A small network was shown many inputs. Here are its activations along a few directions, one row for each input.
Each table varies a few parts of the input and shows all the possible inputs, shuffled.
Descriptions start from the smaller parts, as in this example, which fits no table here: one of 5 places around a ring, together with either a single point or one of 9 places along a line or (one of 3 separate values, together with one of 4 places along a line).
Shared parts are said once, and a part with two or three values counts as separate values.

Other details of the inputs shift rows strongly along two fixed directions, in all tables alike. That doesn't count.

Table:
row 1: [-28  17 -11   5   5 -23 -23  50   0  17 -45 -14]
row 2: [ 64 -21  26   6  -5  33  51 -49  12   2  43  39]
row 3: [  1 -58 -16 -16 -18 -28   7  14  -4  18 -14  -1]
row 4: [ 52  -4  20   3  -9  20  37 -59  21 -15  93  31]
row 5: [  8 -66  -4 -10 -28 -45   4   4 -21  26   5 -26]
row 6: [ 18 -27  14  -2  -4  30  53 -62 -18 -29  46  41]
row 7: [-68 -13 -49   3 -33 -78 -75  68  33  25 -29 -44]
row 8: [ 28 121  44  18  54  84  26 -14   0 -24   7  29]
row 9: [-73  34 -28  -7   7 -46 -75  68 -10  25 -74 -92]
row 10: [-47  61 -16   1  18   3 -57  37  19  14 -60 -58]
row 11: [ -7 107   9  30  45  55 -31  28  23 -15 -46  15]
row 12: [-13  64  10  -5  28  34 -11   8   2  -5 -26 -17]
row 13: [ 28 -12  12  -7  -2  33  62 -74 -16 -24  54  40]
row 14: [-12 121  20  17  34  46 -16  30  13 -13 -45   7]
row 15: [  8   9  -5  13  -6  -6 -16  -1  24 -12  33  20]
row 16: [-11 -94 -29 -15 -33 -69 -10  32 -20  32 -14 -31]
row 17: [-26 -71 -34 -12 -36 -42  13  -8 -12   7  -1  11]
row 18: [-29 -60 -28 -12 -16 -60 -39  41 -24  21 -40 -45]
row 19: [ 24 -29   5   1  -6  25  48 -55 -18 -25  37  62]
row 20: [ 16 -78 -19  -9 -23 -24  12  -1   9  22   3   4]
row 21: [ -25 -104  -30  -26  -29  -53  -31    6   -4   27  -20  -60]
row 22: [ 57 -31  23  -7   8  37  48 -41 -13 -13  34  54]
row 23: [ 42 -19  19   4 -10  14  26 -47  18 -24  85  31]
row 24: [-18 111  23  15  49  60 -19  25   8 -27 -42   0]
row 25: [  7 -75   4 -20 -10 -27  14 -14 -21  10  13 -23]
row 26: [-10  56  17  13  32  24 -16  23 -12 -14 -18 -18]
row 27: [  4 -67  -4 -19 -25 -47   9   0 -13  26   0 -23]
row 28: [ -9 115  18  24  51  46 -22  36   1 -20 -45  16]
row 29: [ 49  -9  18  11 -24   4  32 -42  25  -8  81  41]
row 30: [-31  22  -8   3 -14  -3  -1  -5  -4  -6 -15  10]
Each input here is: one of 5 places around a ring, together with either one of 2 separate values or one of 4 places along a line.
The inputs of row 28 and row 1 match in every part but the place on the ring of 5. If row 15 is changed in the same way as row 28 into row 1, which row does it become? -> row 7
Start at row 10 and move only the place on the line of 4, one step at a time. The first step leads to row 12. Which rows follow, in order? -> row 8, row 9
Which other rows does row 6 become when the choice among 2 separate values takes its other values? List them by row number. -> row 23
Which other rows agree with row 14 in the place on the ring of 5? List them by row number. -> row 2, row 5, row 27, row 29, row 30
Which other rows does row 26 become when the place on the line of 4 takes its other values? List them by row number. -> row 21, row 24, row 25

Table:
row 31: [ -7 -55 -12   0 -16 -51  -7  32 -39  17 -13 -15]
row 32: [ 13 -41  -2   0 -27  17  61 -65   2 -19  59  51]
row 33: [-22  59  -4  13  41  26 -43  51   0  11 -95 -20]
row 34: [ 41  84  26  16  35  76  28  -2  22  -6 -25  52]
row 35: [ 17  -9  21 -12  27  54  53 -51 -41 -33  20  36]
row 36: [ 54  -7  10  12  -1  39   9 -34  46 -18  49  44]
row 37: [ 25 -81 -10  -9 -41 -63  29  -6 -17  21  30  24]
row 38: [-16 -23  -7 -10 -23 -40 -15   1  23  27  16 -48]
row 39: [ -6  72  23  17  40  23 -10  46 -20 -24 -22   7]
row 40: [ 55 -34  27 -20 -18   4  53 -49  -8  19  51  10]
row 41: [  5  84  26  11  38  33  -8  14 -13   0 -30 -31]
row 42: [ -2 -68 -24   1 -47 -65   6  13   7  17  42   2]
row 43: [-11  88  29   2  54  42 -23  29 -15  -9 -30 -47]
row 44: [ 10  10  10  -7  42  34 -11  21  -5   0 -49  -8]
row 45: [ 15 -42   1 -11 -30 -28 -18 -33  26   7  68 -28]
row 46: [-44  56 -15  15   2  18 -31 -11  26 -37   5  16]
row 47: [19 58  8 21 23 54  8  5 44 -3 -5 33]
row 48: [ 24 -83  -5 -20 -14   1  63 -63 -48  -9  22  26]
row 49: [ -72  -34  -49    6  -43 -102  -94   68   27   13  -14  -53]
row 50: [-99 -33 -52 -25 -40 -73 -49  34 -18  26 -79 -52]
What is each input in this table made of? -> one of 4 separate values, together with one of 5 places along a line
Which other rows does row 38 become when the place on the line of 5 takes its other values? List them by row number. -> row 40, row 41, row 43, row 45
Which other rows does row 35 become when the choice among 4 separate values takes its other values? List them by row number. -> row 39, row 43, row 44

Table:
row 51: [-54  -3 -24 -12 -11 -39 -51  19  19   9  -7 -53]
row 52: [-16 -19  -6  -6   0  -6  20   6 -37  -2 -24   6]
row 53: [ 23 -42  -1  -9 -20   2  29 -50   2   0  47   7]
row 54: [ 39  80  20  34  14  46  15   5  46 -23  40  71]
row 55: [-61  13 -22 -15  15 -20 -58  40  -6   5 -69 -61]
row 56: [ -7  -8 -22  15 -20 -25 -24  33  31  10  -8   5]
row 57: [ 23 -67   8 -22   4 -30   8  18 -22  41 -17 -50]
row 58: [ 21  33  14  18   5  32  33 -41   8 -29  39  49]
row 59: [-68  18 -28  -7  -2 -33 -51  44 -11   5 -75 -35]
row 60: [-39  91   6  13  31  31  -8  31 -13 -16 -66   5]
row 61: [ 29  73  29  12  47  37 -13  29   0  -1 -20 -16]
row 62: [-34 -18 -25 -13 -27 -39 -30  -3  14  14   8 -34]
row 63: [ -1 -74 -16 -27 -17 -25   7 -23 -22  18  -3 -22]
row 64: [ 12 -10   6  -2  -1  18  13 -33   9 -13  35  -2]
row 65: [ 18 -29   5  -2 -25  -8  33 -46   8 -13  63  35]
row 66: [ -5  94  12  26  16  38   6  -5  15 -35  30  43]
row 67: [ 53 -66  20 -10  -8 -17  11 -14  -6  24  35 -21]
row 68: [ 18 -11   7  -1  -2 -24 -22  20  13  18  11 -45]
row 69: [ 30 118  42  23  32  48 -15  23  33 -13  25   2]
row 70: [ 12 -73   4 -28   0   0  34 -29 -27   7   2 -12]
row 71: [ 14 -51  -9  -5 -12 -19  16  25  -7  19 -24  16]
row 72: [ 32 -66 -13  -4 -15 -16  17   2   2  16   6  33]
row 73: [ 25   8  18   0   3  37  28 -41  -2 -12  24  25]
row 74: [-70  17 -32  -4   0 -34 -51  51 -20   3 -71 -34]
row 75: [ 10 -27   8 -17   3  16  36 -24 -23   6 -11   0]
row 76: [ 24 -32  16  -7   3  20  22 -41  -5 -11  32   7]
row 77: [  6 -57 -14   0 -28 -22  26 -33 -11  -4  45  19]
row 78: [-69  17 -31   5  -8 -36 -52  44 -12   6 -52 -29]
row 79: [ 21 108  21  42  34  60  -4  26  31 -20 -15  58]
row 80: [ 13 -20   7   3 -11   7  26 -36  -8 -10  20  32]
The inputs of row 79 and row 72 match in every part but one. If row 67 is changed in the same way as row 79 into row 72, which row does it become? -> row 61
What is each input in this table made of? -> one of 5 places along a line, together with either one of 2 separate values or one of 4 places along a line
Start at row 60 and move only the place on the line of 5, one step at a time. The first step leads to row 59. Which rows follow, in order? -> row 80, row 58, row 65
Which other rows agree with row 58 in the place on the line of 5? List them by row number. -> row 53, row 56, row 64, row 68, row 77
